Here are a small network's activations along a few directions, averaged over the inputs that share one value of a field.
Values that are neighbours, or in one group, have similar rows; names and order tell nothing.
Strong random noise was added to every row along 11 fixed directions; ignore it. To show where, here is one row again and again, with new noise each time:
[-251 -395  135  203  -30  -42  282  116 -146  115 -452 -186 -232  -52
 -144  127  -10   63 -266  213  118]
[ -12 -266 -140 -176  174  -97 -156  105   -6   37 -167  -73 -321  -50
 -107 -196 -360  223  121 -260  163]
[-263   43   55 -383 -100 -147 -242   51 -158 -316 -216  -51 -453 -114
   84  286 -328   32  165 -455   45]
[  -5  122 -169  351   72 -140   54    2 -478 -147  -71  114  123 -165
  132 -250 -158 -379 -203 -301  164]
[ 228  -33  -16  264   66 -292  282    3   32 -119 -251 -229  -13  -71
   88  200 -185  100  -50 -162   46]
[-327    2 -400  417  334 -179 -208  518 -244  -26 -448   20  150  -26
  -97 -391  -23  108 -129  134  178]
[  58  172  -11   97 -400 -177  161  -80  211   62  -73   89  135  -60
   22  114  205 -100  -79  385    0]
[ 112  413   28  224  154 -123  192 -119  330  -22   81    2  -12 -226
  249  -40  -56 -122  -40  119   81]
[ -62 -604   45 -157  131  356   37  133 -173  286  129  -42  -77   74
 -299 -202  173   16  -69  105   78]
[-397 -336  251 -146  128  535   46  140 -200  378   67  -38 -192  138
 -393   92 -103   74 -103  134  -13]
[-133   46 -283  209  255  108 -149  272   18   95 -141  102   78 -102
 -206 -307   35   76 -154  347  180]
[-120 -379 -127  148   84  -72   18  400 -448  -45 -250 -158  193  192
 -163   95   60  100   11 -224  -54]
[  64 -329  156 -193  145  512  169  196   -5  169  405  -89  218  176
 -272  343  437   37  108  128 -208]


Field Pema:
k12: [   0 -388 -181 -225   85 -132 -119   -8  252 -218 -578  114 -641 -509
  100 -150    8   69  -11  129  299]
k11: [ 137 -192  -18  110  393  410  179  -79 -310  -22   54  -81 -132 -242
 -296   97 -309  -86 -219 -256   93]
k1: [-129  -39   55  106   13 -113  -12   59  -79 -153  -53  -17  -79   39
  161   32  224  -34   81 -133 -136]
k2: [ 346 -337 -181 -310 -297 -284  284 -294  200   38  168  372 -343 -278
  -56  231  -68 -183  447 -451  -94]
k8: [-222  174  486  232 -246  249  252 -383 -390  -49  -92    0   61  -73
  148  185  -55 -460 -526  220   70]
k9: [ -79  113 -260  354  201    7   58   83   16   74 -176  150   18 -161
 -191 -170 -145  -18 -147  158  132]
k7: [ 382 -490 -131  116  -43   35  107  -12 -323  -26   75  -75  398   27
 -100  -94  309 -135 -120 -118   53]
k10: [ -93  -90  264  -11 -114   73   15    2   -9   68 -219 -130   78  238
   57   52   16   84 -188  282  -17]
k6: [ 133  260 -119  268  367  255   49   -4 -164 -151   59  102   54  -36
 -300  289 -266   10  -79 -227 -123]
k13: [-169    7 -151  158  -56  125  -39   20  112  309 -117  117   -9  140
 -269 -118   57  239 -204  451  -45]
k5: [ 549  -35   26  -60 -194   -9  247 -427   -9 -128  308  -22  156   51
   39  210  133    8   62 -222 -176]
k3: [-651 -164  119   65   36  178  -82  415 -906 -250 -163   81  216  123
   79  264  337 -398 -100 -215  -92]
k4: [ 255  469 -507   88  292 -152  -22  -82  183 -516   86  237   13 -293
   76  347 -107  159  300 -210   -9]
Pema is arranged as a line.
Q: A walk along Pema starts at k4 and steps to its neighbour k5. Put k11, k2, k8, k6 in the order it reaches them.
A: k6, k2, k11, k8
Q: List every value one step from k12, in the order listed.
A: k10

Field Rine:
w1: [-468  412 -252  127  191  -46 -315    8 -397 -142  153  412  -62 -143
   43 -329 -309 -286   44 -446   51]
w12: [ 163   38 -189 -306  -61  168   -5 -102  143  203  424  446   84   38
  -23  -58   63  -48  424 -180 -147]
w9: [ 245  -71  171 -285  -75 -115 -179  -12  152 -229   59 -374  -18    5
  142  -66   88  146  -55   45  104]
w11: [ 189  -12   99  368  486  113   84   39 -168 -218   -3 -198  168  -42
  307  -74   63 -227 -153 -258   29]
w8: [-171  273 -187 -250   22  204 -584  208  -46  -86  -51  216 -105  -92
 -145 -177 -159   98   24   89  151]
w7: [ 162 -337 -459  250  198 -235   23   19  202 -145 -325   33 -353 -450
  -93 -426  292    6 -345  311  375]
w10: [-306 -338  -38   34  123  214  362  107 -117  -90 -252  215 -307 -555
  -69  338  413 -433 -222  316  205]
w4: [  43  314 -224   43  -60  -38  -81  130  261    9   59  110  332  203
  -88  173  275  232  182  315 -247]
w3: [-351 -207  243  -88  503   57  165  153  274    7  186 -203  -97    7
  395 -166  689   25  184  298 -102]
w5: [ -14  -95  251    5 -337 -320   14  -59 -108   46 -298 -154   18  201
  213    7 -213   13  -19 -224  -73]
w13: [  98  473   95   25  273 -445   63  -13  751   -1  -60 -159 -184 -166
  405 -162 -317  161  249  -17   78]
w2: [ 345  117 -253 -225  302   40  -89 -187  345  -84  225   89 -337 -178
  -58   -6 -341  276  288 -181   24]
w6: [-112  659   95  364  -34 -478  177   17 -151 -343  -68 -167  139  -96
  461  242 -286 -321  164 -532  -54]
Rine is arranged as a line.
Q: List every value one step from w13, in the order listed.
A: w9, w10
Q: List every value one step from w5, in the order listed.
A: w11, w8
Q: List every value one step from w3, in the order listed.
A: w12, w4
